A small network was trained on made-up records. Each row is its average activation on records with the value named, seen along a few directions.
Related values have similar rows: they may be neighbours, one step apart, or belong to one group.
(in the rows, 500 means zero)
Strong random noise was added to every row along 4 fixed directions; ignore it. To show where, here is one row again and again, with new noise each time:
[471 430 529 676 600 551 498 538 533 363 532 605 308 596]
[507 431 632 562 416 613 512 413 550 441 647 600 384 633]
[403 338 430 656 779 404 519 670 562 454 402 545 383 544]
[444 444 525 487 528 439 403 490 540 620 539 565 471 482]
[398 533 527 512 484 448 505 471 642 615 467 550 559 462]
[433 480 563 617 502 549 594 484 638 440 503 570 454 581]


F, 20 values:
f3: [529 681 463 613 516 553 548 648 494 309 449 489 322 477]
f18: [432 467 540 607 630 467 489 625 534 417 408 567 398 478]
f12: [589 534 551 354 270 590 526 287 692 544 480 439 705 518]
f6: [443 558 371 535 547 348 607 673 506 555 324 435 631 483]
f2: [523 509 456 352 481 372 550 576 486 606 473 451 555 463]
f7: [502 823 415 567 449 510 442 372 415 533 431 561 604 347]
f15: [527 573 526 369 570 400 309 588 388 566 479 533 393 362]
f17: [464 491 499 511 675 460 316 621 420 481 486 533 338 380]
f13: [582 339 508 554 514 660 603 451 405 392 617 426 487 654]
f20: [584 365 553 337 561 479 440 653 422 542 583 452 423 533]
f4: [615 194 395 484 736 393 334 550 355 455 461 453 417 527]
f5: [530 325 448 457 540 497 543 548 341 466 688 471 534 625]
f11: [493 526 331 575 579 502 391 469 465 450 329 447 484 361]
f14: [537 463 471 524 505 559 591 408 462 478 481 432 597 489]
f16: [494 808 492 526 319 580 458 325 448 508 548 487 584 463]
f9: [537 138 398 297 643 372 408 522 380 752 498 347 674 489]
f19: [410 660 516 701 695 461 627 676 604 288 284 528 433 390]
f10: [558 566 494 494 391 488 574 500 436 403 566 482 415 583]
f8: [451 444 460 552 597 437 371 542 510 575 482 576 396 459]
f1: [473 572 392 470 496 467 478 569 415 515 471 482 535 468]
The values of F form a line.
Q: A walk along F starts at f8 and steps to its neighbour f18. Put f3, f4, f5, f14, f9, f1 in the order it reaches them.
A: f3, f1, f5, f14, f9, f4
Q: Which values are neighbours of f10? Give them in the order they are listed.
A: f6, f2
Q: Which values are neighbours of f19? Give them in the order they are listed.
A: f15, f17
Q: Which values are neighbours of f7? Give them in the order they are listed.
A: f13, f16
